Each row below holds a small network's activations on one input, seen along a few directions.
Each table varies a few parts of the input and shows all the possible inputs, shuffled.
A made-up example of a description, with smaller parts first: line(6) and (point or (values(2) and ring(5)) or ring(11)).
Shared parts are said once, and a part with two or three values counts as separate values.

Other details of the inputs shift rows strongly along two fixed directions, in all tables alike. That doesn't count.

A family of inputs:
r1: [ -1  -6 -41   2   7  14  26  18 -17   0 -32 -20 -18 -13]
r2: [  8  26 -21 -21  13  -4  11 -17  -2   6 -41 -32  -9 -13]
r3: [  6  10 -20 -15  21   2  19   3  21  16 -49 -18  -8 -14]
r4: [-13  -5  63  44 -21  14 -32 -31  34 -12  25 -25   7 -13]
r5: [  0  19  14  -4 -11 -51 -14 -12 -24  35  13  83  23  37]
r6: [ -4   8 -47  -5   0  20  -6  -5  -6 -24 -40  -3 -13   2]
r7: [ -9  24 -18 -22  -3  -3  -3  -3  -2  -2 -54 -31   9  -3]
r8: [  2   5  19   3  -5 -58  17  11 -35  59  21  66  17  22]
r9: [ 17  -4  21 -11 -10 -63  -9   6 -27  37  14  72  17  37]
r10: [ 14 -10  54  -2 -20  54 -25  19  39  20  70 -26   1 -19]
r11: [  2 -14 -31 -18  20   9  -9  -3   0  26 -44 -21   1 -13]
r12: [  7 -18  38   3 -15  61 -12  27  29 -14  86 -20  -9 -12]
r13: [  1  18 -36 -15  19   4  24  -9 -14 -28 -26 -25 -19  -7]
r14: [-20 -13  47  50 -15  21 -19 -22  23 -46  41 -19  -3  -7]
r15: [ -5 -23 -47 -12  26  16   4   5 -11  -8 -28 -15  -9  -6]
r16: [ 14 -15 -39 -11   2   9   0  13 -10 -22 -40 -14 -18   3]
r17: [-20  18  11  -9  -2 -61  13   7 -42 -10  30  67  24  43]
r18: [ -1 -20  35  42  -6  18  16  -6  45 -34  54 -17   7 -23]
Description of these inputs: values(2) and (point or ring(8)).
Q: Which other rows does r17 become when the values(2) part takes its other values? List them by row number.
A: r7

A family of inputs:
r19: [ 3 -6 19  2  0 -8  2  9 -2 13 35 24  7  7]
r20: [ -3  -2  -8  12  -2  21  -2 -10  14 -21 -14 -30  -5 -16]
r21: [ -5  -3  15  15  -3 -21   3  -7  -5  -4  26  25  13   8]
r22: [  5  -4  -5  -1   1  33  -3   6  17  -5  -4 -31 -11 -17]
r23: [ 3 -3 19 -1 -6 -7 -1  9 -3  9 35 24  7 11]
r24: [ -5   1  24  10  -8 -19  -9  -7  -5   7  20  23  12  11]
r25: [ -2   0  22  12 -11 -20  -6  -5  -4   7  20  24  13  10]
r26: [  2   2  23  10  -8 -25  -1  -9  -2  12  20  20  16   5]
r27: [  5  14 -60 -52  28  -8  18  24 -35  26 -61  14 -22  18]
r28: [  4  -6  -5  -2   1  33  -2   4  17  -5  -4 -32 -10 -15]
r29: [  5 -10  -6  -1   1  31  -1   6  17  -3  -4 -33  -7 -18]
r30: [ -1  -3  21  14  -9 -21  -4  -6  -5  10  21  23  13   7]
r31: [ 1 -3 21 -3 -3 -6 -4  6 -4  9 36 23  6 12]
r32: [  5  -5  -6  -3  -5  32  -5   8  16  -7  -4 -32  -9 -16]
r33: [ 4 -6 18  1 -5 -9  1  8 -4 13 36 24  6  7]
r34: [  2  14 -59 -52  30  -9  19  24 -32  26 -62  15 -23  16]
r35: [ -2  -2 -10  10  -6  20  -3  -8  12 -24 -14 -31  -2 -15]
r36: [ -3  -3  14  14  -6 -21   2  -7  -8  -4  27  24  12   8]
r37: [ -3  17 -56 -39  26 -21  14  10 -33  23 -78  14 -16  17]
r38: [ -1  22 -32 -52  28 -45  16  26 -54  39 -22  71  -8  46]
r39: [  0  -6  17  14  -6 -21  -2  -7  -5   0  24  25  12   9]
r40: [ -3  -1  -6  11   0  20   3  -7  14 -23 -12 -33  -8 -15]
r41: [  0   4   1   4  -5  17  -9 -12  18  -7 -19 -36   0 -18]
r42: [ -3  -5  -7  12   1  18   4  -5  13 -22 -12 -34  -5 -17]
r43: [ -1   1  24  10  -5 -26   0  -9   1  12  20  20  17   5]
r44: [ -1  -2  -2  11  -4  21  -8  -9  17  -7 -20 -32  -5 -16]
r45: [ -1   5  26  10  -6 -23  -2 -11   1  11  20  22  13   7]
r46: [  5  16 -60 -51  29  -7  17  25 -35  26 -61  14 -22  17]
r47: [ -5  -1  -8   9  -3  21  -6 -10  12 -23 -13 -32  -4 -14]
r48: [ -1  -4  -8  11  -2  18   3  -5  11 -22 -11 -34  -6 -17]
r49: [  4  -5  -5  -2   0  32  -3   5  18  -4  -4 -31 -12 -17]
r50: [ -4  -2  20  10  -5 -19  -7  -8  -4  -3  23  25  11  12]
r51: [ -4   1  18  12  -7 -20   4  -3  -7  -9  27  23   9  11]
r52: [ -7   2  20  10  -4 -19   2  -5  -8  -9  28  23   8  12]
r53: [  2  -5  -7   9  -6  19  -8  -7  15 -19 -17 -31  -3 -14]
r54: [  1  -9  -7  11  -1  18  -4  -8  16 -16 -17 -31  -2 -17]
r55: [  3   3  -1   6  -8  15  -7 -10  18  -8 -20 -36   1 -19]
r56: [ 0 -2 21 -3 -4 -7 -4  7 -4 10 36 24  4 10]
r57: [  0  -5  -6  11  -2  20  -6 -10  17 -17 -17 -30  -6 -15]
r58: [ 4 -2 19  0 -5 -7 -2 10 -3  9 35 24  7 10]
Q: The inputs of r43 and r26 match in every part but one. If r34 is changed in the same way as r43 into r26, which row does it become?
A: r33
Q: Describe the family of inputs behind these rows.
A: ring(5) and (values(3) or line(5))
Q: Which other rows does r28 become when the values(3) part takes its other values? List them by row number.
A: r22, r49

A family of inputs:
r59: [  8 -12 -31   3 -10   5 -15 -11   7  -6 -64 -41   7 -18]
r60: [ 15  16 -12 -42   7  43  -4  22  15  16 -25 -48 -23 -16]
r61: [ -2  -7 -18  -8  16 -23   7   2 -34  -2  15  46  -3  25]
r62: [  0 -22 -14  -4  19 -34  15  10 -29  17   8  40   6  15]
r63: [ -7   8 -37 -10   1  35  15  17  -2 -38 -27 -38 -19  -9]
r64: [  1  -6 -36  -6  14  34  -8  -7  14 -25 -40 -25 -22  -8]
r65: [-11  28  18  -8   9 -41   8  -7 -20  19 -11  33  -4  24]
r66: [  6 -28  43  54 -33  15  -6  -1  17 -36  87   7  12  -8]
r67: [  6   4 -13  -2   6 -34  37  17 -23  25  11  38   5   8]
r68: [  5 -10  62  42 -27   1  16  -2  26 -26  87  -9  15 -17]
r69: [ -9 -18  64  58 -33  10 -35 -28  23 -21  62   7  12  -3]
r70: [ 16 -16  67  22 -27  25 -17   5  38  32  87  -5  22 -22]
r71: [ 18 -19 -26 -28   4  47 -16  29  12  26 -32 -39 -16 -15]
r72: [  2 -18  61  49 -12   1  -1 -23  46   2  72   2  26 -24]
r73: [  9 -24 -42   4   3  24  16  22   2 -11 -36 -37 -15 -22]
r74: [  0   1 -11  -6  22 -36  28   1 -23  29  11  35   9   6]
r75: [-13   5 -35 -14  16  32   6   1  -2 -33 -26 -42 -16 -10]
r76: [ -4  19   5 -46   1  -1 -12  29 -23  24  22  40  -5  33]
r77: [  2  14 -18 -16  22  20  13  -6  23 -14 -40 -41 -19 -16]
r78: [ -6   9 -18   7   6  18   2 -13  13  15 -58 -41 -12 -25]
r79: [  8  -2  46  46 -40  37 -24 -37  62 -45  16 -94  18 -52]
r80: [-13  11 -27 -16  16  33  -2  -3  16 -31 -38 -33 -17  -5]
r81: [  3  10  -9  -5 -12 -40 -16 -14 -30  -2 -13  45  15  28]
r82: [ 10   2  -5 -37  -1   1 -18  25 -24  30  20  48 -10  31]
r83: [-25  26  10  -8   4 -27  -7  -4 -28   2  -8  41  -2  35]
r84: [  4  17  -2  -3  -7 -53   6 -15 -18  30 -16  34  27  11]
r85: [-11  28   1 -14 -10 -42 -11 -10 -28  -8 -11  37  19  31]
r86: [  0 -16  -5  -5  20 -33   7   5 -11  20  -4  48   5  21]
r87: [ -6 -13 -21   9   4  20 -12  -5   7   4 -62 -37 -14 -15]
r88: [ -3  12   0 -19  22 -38  29   2 -26   8  15  30   0  17]
Q: Describe the family of inputs behind these rows.
A: ring(5) and (point or line(5))
Q: The inputs of r79 and r84 match in every part but the ring(5) part. If r60 is changed in the same way as r79 into r84, which row does it become?
A: r70
Q: Which other rows does r87 become when the ring(5) part takes its other values? List them by row number.
A: r65, r69, r78, r83
Q: List by row number the other rows that have the ring(5) part in common with r80.
A: r63, r75, r76, r83, r85

A family of inputs:
r89: [ -5  -5  32  32 -16  -3 -10 -19  15  -7  16  -7  10  -9]
r90: [ -2  10 -62 -49  30 -18  17  23 -46  22 -58  32 -19  29]
r91: [  6  -2   4   4  -9  22  -1   2  19   3   3 -31  -2 -19]
r92: [  6 -10 -10   5  -1  46 -14  -3  28  -7 -19 -49 -12 -28]
r93: [  7 -15 -32   1   0  55  -4   7  23 -24 -35 -71 -20 -35]
r94: [ -6  -1  13  17  -3 -23   2 -12  -4 -12  19  19  14   7]
r95: [ -2  12  22  -5 -15  -7 -20  -4  -3   0  16  16   8  15]
r96: [ -1  -3 -24  -6   6  57   0   3  29 -25 -34 -70 -22 -34]
r97: [-10  25 -61 -37  30 -33  20   8 -44   8 -76  29 -16  28]
r98: [ -2  19 -59 -54  38 -17  20  22 -39  20 -61  30 -25  31]
r99: [ -1  -3   8  14  -2 -24   8 -13  -4 -11  17  15  13   4]
r100: [  8  -4  18   5  -9 -10   2   7  -1  14  25  18  11   3]
r101: [  7 -10  -3   9  -6  25   4   7  13 -14   6 -27  -4 -17]
r102: [  2  -2  17  14  -6 -28   1 -16   1   3  15  16  19   1]
r103: [  2  -1 -21 -20   9  -3   0  10 -15  21 -24  10  -4   9]
r104: [ 2 -3 23  1  1 -7 -5  1  5 15 25 19  5  9]
r105: [ 2  5 21 -1  0 -8  1  3 -1 16 24 11  7  3]
r106: [ -9  -7  23  32 -12   1  -3 -16  11 -21  18  -7   4  -6]
r107: [ 0 -8 12  6  1 -2 -3  3 -3  0 32 25  2  8]
r108: [ -1   6 -24  -7  -9  58 -19  -4  22 -40 -40 -71 -19 -23]
r109: [ -6   3  21  18  -7 -23  -5 -13   0   3  11  18  15   6]
r110: [ 1  0 10  2 -4 -7 10  8 -3  3 31 14  3  5]
r111: [ -3   1  19  16  -6 -26  -4 -15   0   2  12  17  18   4]
r112: [  6 -10  14   4  -7 -10  -5   7  -2  15  21  15   8   2]
r113: [-1  1 25 -1 -1 -8 -1  2  4 15 26 18  6  4]
r114: [-1  3 15  0  3 -5  7  6 -5  2 31 13  3  5]
Q: Describe the family of inputs behind these rows.
A: values(2) and (point or line(4) or ring(8))
Q: The inputs of r111 and r94 match in every part but the values(2) part. If r109 is changed in the same way as r111 into r94, which row does it become?
A: r97
